These are the activations of a small neural network, seen along a few directions. Each row is one input.
Each table varies a few parts of the input and shows all the possible inputs, shuffled.
A made-up example of a description, with smaller parts first: ring(8) and (point or ring(11) or (values(3) and line(6))).
Shared parts are said once, and a part with two or three values counts as separate values.
In the rows, zero is written as 128.

Other details of the inputs vary at random and push rows far along three fixed directions, the same in every table; ignore that.

Table:
x1: [128 126 131 129 132 124 133 130 127 128 134 132]
x2: [129 123 130 125 129 125 132 128 130 124 132 129]
x3: [128 131 128 128 131 122 129 128 129 127 127 133]
x4: [127 129 131 129 123 130 133 129 127 125 129 133]
x5: [128 128 127 124 129 123 129 127 131 123 125 130]
x6: [126 129 131 125 128 129 124 126 134 126 124 131]
x7: [126 128 133 129 129 128 130 127 129 132 133 132]
x8: [125 126 126 131 126 124 132 127 129 124 130 129]
x9: [125 130 132 130 131 129 126 127 132 132 128 134]
x10: [129 136 112 121 132 148 108 121 110 128 140 111]
x11: [127 124 128 124 129 122 131 128 130 124 130 129]
x12: [127 124 126 125 129 123 131 126 132 125 131 128]
x13: [133 139 111 123 137 144 114 130 102 126 142 117]
x14: [128 137 111 126 128 149 112 125 106 126 142 113]
x15: [126 126 132 125 127 131 128 128 133 128 130 132]
x16: [128 126 127 124 129 124 131 128 130 124 128 131]
x17: [126 128 131 130 124 131 132 126 129 127 128 132]
x18: [128 128 133 128 128 127 132 131 128 130 134 133]
x19: [126 126 128 130 125 123 132 128 127 123 129 130]
x20: [126 124 131 125 127 130 130 124 134 129 132 128]
x21: [127 130 126 129 125 123 130 127 129 122 124 132]
x22: [219  83 118 152  92 104  85  98 116 173 121 147]
x23: [128 127 128 130 127 127 134 128 127 123 129 132]
x24: [126 127 127 131 126 125 130 131 128 123 127 133]
x25: [128 130 132 128 129 128 132 131 128 130 132 135]
x26: [125 127 132 129 130 129 131 126 132 133 134 131]
x27: [126 132 132 129 131 127 124 128 132 130 126 134]
x28: [124 129 131 132 124 131 127 126 131 127 125 132]
x29: [129 124 129 126 130 127 131 131 131 124 130 132]
x30: [127 128 128 129 132 123 130 132 128 128 130 134]
x31: [132 144 110 123 136 142 108 128 106 126 136 116]
x32: [125 128 126 131 125 123 130 126 131 123 127 129]
x33: [128 125 132 124 126 128 132 129 130 126 133 130]
x34: [124 129 132 130 124 127 127 124 130 125 125 129]
x35: [128 126 129 130 132 125 133 128 130 129 135 131]
x36: [127 128 131 131 123 130 131 132 128 126 129 134]
x37: [127 129 132 128 130 129 131 127 130 132 131 134]
x38: [136 133 113 129 141 145 129 154 105 153  97  82]
x39: [126 129 127 130 125 122 130 128 128 122 126 130]
x40: [126 128 131 125 128 130 127 123 133 128 126 130]
x41: [127 127 129 128 131 121 131 129 127 128 132 132]
x42: [126 126 126 125 129 123 129 126 133 124 128 127]
x43: [127 128 127 129 126 124 132 128 127 123 127 132]
x44: [130 138 108 124 136 141 112 128 104 127 143 114]
x45: [127 126 131 124 127 131 130 125 132 128 129 131]
x46: [126 130 127 131 125 124 128 130 129 122 124 132]
x47: [127 128 128 125 128 124 126 125 136 125 127 127]
x48: [127 125 127 125 129 124 129 130 131 124 128 132]
x49: [130 125 129 124 130 127 133 128 130 124 130 131]
x50: [124 129 130 131 125 128 127 123 133 126 126 128]
x51: [126 131 128 131 125 125 126 129 131 123 123 132]
x52: [129 128 130 130 132 126 131 132 128 128 132 134]
x53: [128 126 131 125 126 130 130 132 131 127 131 133]
x54: [125 128 131 131 123 131 130 129 130 127 129 133]
x55: [126 124 132 124 126 129 130 126 132 128 132 129]
x56: [127 125 130 131 126 126 134 129 127 123 131 130]
x57: [127 125 128 131 126 126 134 127 129 124 132 129]
x58: [127 128 127 125 129 124 127 130 132 124 126 131]
x59: [125 131 131 131 125 129 125 127 132 125 123 132]
x60: [126 129 127 129 131 121 129 127 131 128 130 130]
x61: [128 126 129 131 126 127 132 131 128 123 129 133]
x62: [127 130 129 128 131 120 129 129 129 127 129 131]
x63: [127 125 131 125 126 129 132 128 132 127 133 129]
x64: [129 140 114 124 135 146 108 125 105 130 140 115]
x65: [127 126 128 124 128 122 128 127 131 123 128 128]
x66: [126 127 130 131 123 129 133 128 129 126 132 130]
x67: [132 116 134 135 134 130 155 153 128 158  96  96]
x68: [125 127 131 125 128 128 126 123 136 127 127 127]
x69: [125 126 132 130 123 130 131 126 129 127 131 130]
x70: [126 127 132 124 128 127 125 124 133 126 126 128]
x71: [131 143 113 123 136 145 107 126 106 128 136 116]
x72: [128 123 128 126 130 126 133 127 132 125 133 128]
x73: [126 130 129 130 125 124 127 127 130 122 125 129]
x74: [133 119 131 129 134 127 149 150 132 150  86  94]
x75: [125 131 132 129 131 129 128 124 131 132 128 133]
x76: [125 130 131 129 131 126 126 124 133 131 129 130]
x77: [126 130 128 131 125 125 128 125 133 123 126 128]
x78: [127 129 131 124 128 128 126 124 134 126 124 130]
x79: [124 129 132 130 131 129 128 123 133 133 131 130]
x80: [128 129 128 128 132 122 131 129 127 128 129 134]
x81: [127 128 130 124 128 123 126 126 133 124 126 128]
x82: [124 130 131 131 124 130 129 123 131 127 125 131]
x83: [127 131 128 129 131 122 127 131 130 128 127 134]
x84: [123 128 130 132 124 130 129 122 133 128 128 128]
x85: [128 139 113 126 128 148 109 123 105 125 138 113]
x86: [125 126 132 125 127 129 127 123 133 128 129 128]
x87: [125 127 132 126 128 131 126 125 134 129 127 131]
x88: [132 115 134 136 127 130 156 154 125 153  92  95]
x89: [126 131 131 130 125 128 127 124 131 125 123 131]
x90: [127 131 131 128 131 122 127 128 131 127 128 131]
x91: [127 132 128 130 125 125 128 127 131 122 123 131]
x92: [128 129 129 125 128 125 124 129 134 124 124 131]
x93: [126 129 132 129 130 130 129 130 130 132 131 134]
x94: [129 127 131 123 126 129 132 129 130 126 130 132]
x95: [127 131 129 129 131 123 127 126 133 128 129 130]
x96: [128 129 132 129 129 129 131 133 129 131 132 135]
Description of these inputs: values(3) and line(4) and ring(8).
Q: The inputs of x32 and x39 match in every part but the line(4) part. If x63 is changed in the same way as x32 into x39, which row does it become?
A: x33
Q: The inputs of x88 and x66 match in every part but the line(4) part. If x19 is changed in the same way as x88 into x66, which row does it become?
A: x8
Q: Which other rows does x85 become when the values(3) part takes its other values? List them by row number.
A: x64, x86
Q: Which other rows does x13 become when the line(4) part takes its other values? List them by row number.
A: x1, x35, x52

Table:
x97: [151 132  90 135 126 130  90 112  93 137 141 120]
x98: [ 81 123 176 123 116  87 156 103 207  81 128 181]
x99: [156 126 102 119 139 131  93 113 102 142 138 107]
x100: [142 103 158 140 121 119 152 129 161 176  93 131]
x101: [161 127 111 130 126 150 105 139  87 146 147 127]
x102: [ 79 124 177 128 114  85 157  99 208  88 133 179]
x103: [152 120 108 125 112 159  98 108 104 132 132 105]
x104: [ 20 167 137 104 180 139 214 205 142 100  54  51]
x105: [137 104 146 137 104 120 157 134 154 141  79 125]
x106: [142  91 146 146 112 116 162 142 142 159 113 126]
x107: [ 97 149 138 111 137 138 113 108 133  93 209 185]
x108: [102 156 125 102 140 109 103 108 141  73 169 184]
x109: [159 126  96 136 120 135 113 123  91 134 148 110]
x110: [ 66 145 182 123 137  93 156 117 204 104 133 186]
x111: [157 124 107 138 113 148 108 134  84 132 141 122]
x112: [157 117  98 124 111 146 109 135  87 126 137 120]
x113: [102 161 130 116 143 114 102 105 135  79 174 191]
x114: [143 112 146 146 134  94 148 137 145 165  88 131]
x115: [144  98 156 134 120 124 151 122 161 170  96 121]
x116: [149 135  98 142 125 130  95 119  90 136 128 115]
x117: [153 103 138 153 112  95 166 147 136 140  93 132]
x118: [141 108 151 129 117 121 152 137 156 153  82 129]
x119: [138 105 158 156 106 122 154 124 152 162  89 128]
x120: [152  95 146 131 120 109 158 152 141 155  98 137]
x121: [153  94 143 135 129 101 163 139 145 157 110 118]
x122: [151  85 154 135 125 112 160 138 149 171 115 126]
x123: [146 140 108 142 113 141  86 115 101 137 124 110]
x124: [100 134 134 112 118 131 119 107 141  73 196 178]
x125: [151 122 109 141 118 151 109 129  84 146 150 120]
x126: [141 109 145 149 108 103 140 140 156 139  71 125]
x127: [ 99 157 129 119 148 130 103 109 154  88 191 191]
x128: [170 124 110 147 103 153  88 105  93 145 126 121]
x129: [140  91 154 144 105 121 157 119 162 159  91 118]
x130: [149 145 113 133 128 143  82 119 102 147 129 113]
x131: [154 134  97 126 106 138  85 120 105 119 115 108]
x132: [164 126 102 131 135 122  92 116 102 156 135 126]
x133: [ 99 148 142 103 130 141 105  89 150  86 183 177]
x134: [ 35 191 118 101 193 201 166 194  80 121 132  51]
x135: [145 112 145 130 118 103 140 140 160 146  74 122]
x136: [153 131 108 112 129 144  81 112 110 133 134 109]
x137: [158 140 108 127 127 141  79 127 104 134 119 117]
x138: [149 132 101 138 126 127 104 128  96 125 119 120]
x139: [ 35 195 104 112 182 185 174 190  76 100 125  41]
x140: [116 153 144 125 122 136  95  86 138  98 177 192]
x141: [156 102 139 132 123  94 163 150 142 141  95 133]
x142: [104 149 121 114 119 112 123 111 131  55 181 183]
x143: [ 69 171 134 118 129 130 104  99 149  73 175 170]
x144: [ 95 113 168 126 117  77 178 113 194  77 149 193]
x145: [ 89 167 146 119 134 150 104  95 139  95 183 178]
x146: [146 124  93 120 132 134 100 119  97 121 127  99]
x147: [ 30 153 155  97 185 164 220 209 143 126  90  53]
x148: [160 134  99 125 135 139 104 125  90 141 158 115]
x149: [165 136 102 131 132 134 108 136  86 134 140 122]
x150: [157  95 142 129 128  96 161 141 148 149 101 123]
x151: [155 127  93 142 128 148  95 129 107 137 138 118]
x152: [148  96 142 126 136  95 148 131 154 154  89 122]
x153: [152  89 137 143 116  90 147 120 153 151  92 118]
x154: [153 130 110 120 127 142  84 110 111 143 133 103]
x155: [138  98 153 149 106 118 156 125 160 165  90 127]
x156: [144 141 109 131 139 140 117 136  88 139 148 116]
x157: [152 111 107 129 119 151 110 122  93 140 155 107]
x158: [ 36 183 100  97 184 185 175 185  85  93 130  29]
Q: The inputs of x118 and x105 match in every part but one. If x152 is changed in the same way as x118 into x105, which row does it become?
A: x146
Q: The inputs of x154 and x102 match in every part but one. If x148 is changed in the same way as x154 into x102, which row does it become?
A: x109
Q: What is each input in this table made of?
A: values(2) and (point or (ring(5) and ring(6)))
Q: Which other rows does x110 become when the ring(6) part takes its other values? List them by row number.
A: x130, x135, x136, x137, x154
Q: A walk changes only the ring(5) part. It starts at x137 and steps to x113. List the rest of the walk in order.
A: x149, x101, x140
Q: Which other rows does x126 become when the values(2) part takes its other values? List them by row number.
A: x137
Q: Which other rows does x121 become when the values(2) part takes its other values? List them by row number.
A: x158

Table:
x159: [134 123 130 126 134 142 142 131 102 133 148 126]
x160: [128 142 133 127 138 131 115 125 128 136 126 117]
x161: [124 130 124 129 130 146 116 129 129 136 124 125]
x162: [123 134 121 133 118 128 118 130 120 124 128 114]
x163: [125 137 121 128 135 127 122 123 114 123 113 126]
x164: [127 139 124 118 130 141 120 127 129 137 122 126]
x165: [136 128 127 121 125 144 144 138 105 133 148 128]
x166: [244  61 128 159  82  90  82  82 135 194 106 166]
x167: [124 120 122 123 124 144 114 129 127 128 126 119]
x168: [129 132 114 135 123 135 124 122 128 120 128 112]
x169: [122 126 119 127 124 138 115 124 129 132 131 115]
x170: [131 139 133 125 141 135 115 127 125 132 120 121]
x171: [122 136 121 133 130 140 117 125 130 141 129 122]
x172: [132 126 110 131 139 123 134 147 113 129 150 125]
x173: [126 124 125 117 132 137 116 120 124 129 123 117]
x174: [129 135 131 132 132 142 113 135 127 130 123 123]
x175: [127 142 118 124 127 129 124 130 118 122 113 128]
x176: [131 126 128 128 132 138 141 129 105 138 153 121]
x177: [128 128 122 113 124 139 118 127 128 128 123 119]
x178: [122 137 126 125 136 135 118 119 129 142 126 119]
x179: [129 125 125 136 126 143 142 135 107 137 155 124]
x180: [122 140 120 131 133 123 122 122 117 128 118 122]
x181: [186  54 173 163  94  61 176 117 195 171  55 150]
x182: [128 140 128 135 133 136 114 131 129 136 128 119]
x183: [132 120 127 132 126 149 140 139 105 132 151 128]
x184: [135 121 113 127 139 129 132 151 112 123 146 129]
x185: [ 73 120 169 122 166  96 223 180 173 125  90 121]
x186: [122 127 124 119 130 133 116 118 127 133 128 113]
x187: [127 132 127 123 126 128 118 126 115 120 121 116]
x188: [134 143 131 121 132 137 116 133 128 131 121 123]
x189: [ 91 140 159 122 104  97 109  86 174  55 191 226]
x190: [122 139 115 139 127 128 122 128 118 127 120 124]
x191: [130 136 124 118 118 130 120 133 119 120 121 118]
x192: [124 133 117 135 127 134 120 131 116 122 116 128]
x193: [ 70 123 168 125 163  92 222 179 175 130  95 117]
x194: [102 135 151 126 107 102 114  76 182  54 190 225]
x195: [139 128 113 117 138 124 136 149 112 125 143 129]
x196: [124 134 126 125 124 124 118 125 118 125 125 111]
x197: [135 135 117 121 122 137 126 125 126 116 121 116]
x198: [129 133 119 127 129 130 125 116 126 121 126 110]
Q: The inputs of x168 and x198 match in every part but one. If x162 is changed in the same way as x168 into x198, which row does it become?
A: x196
Q: The inputs of x166 and x164 match in every part but one. If x170 is changed in the same way as x166 into x164, which row does it become?
A: x188
Q: What is each input in this table made of?
A: ring(5) and (values(2) or ring(6))
Q: Which other rows does x174 become when the ring(6) part takes its other values? List them by row number.
A: x161, x167, x189, x192, x194
Q: Which other rows does x169 become when the ring(5) part takes its other values? List them by row number.
A: x167, x173, x177, x186
Q: Which other rows does x172 become when the values(2) part takes its other values? List them by row number.
A: x179
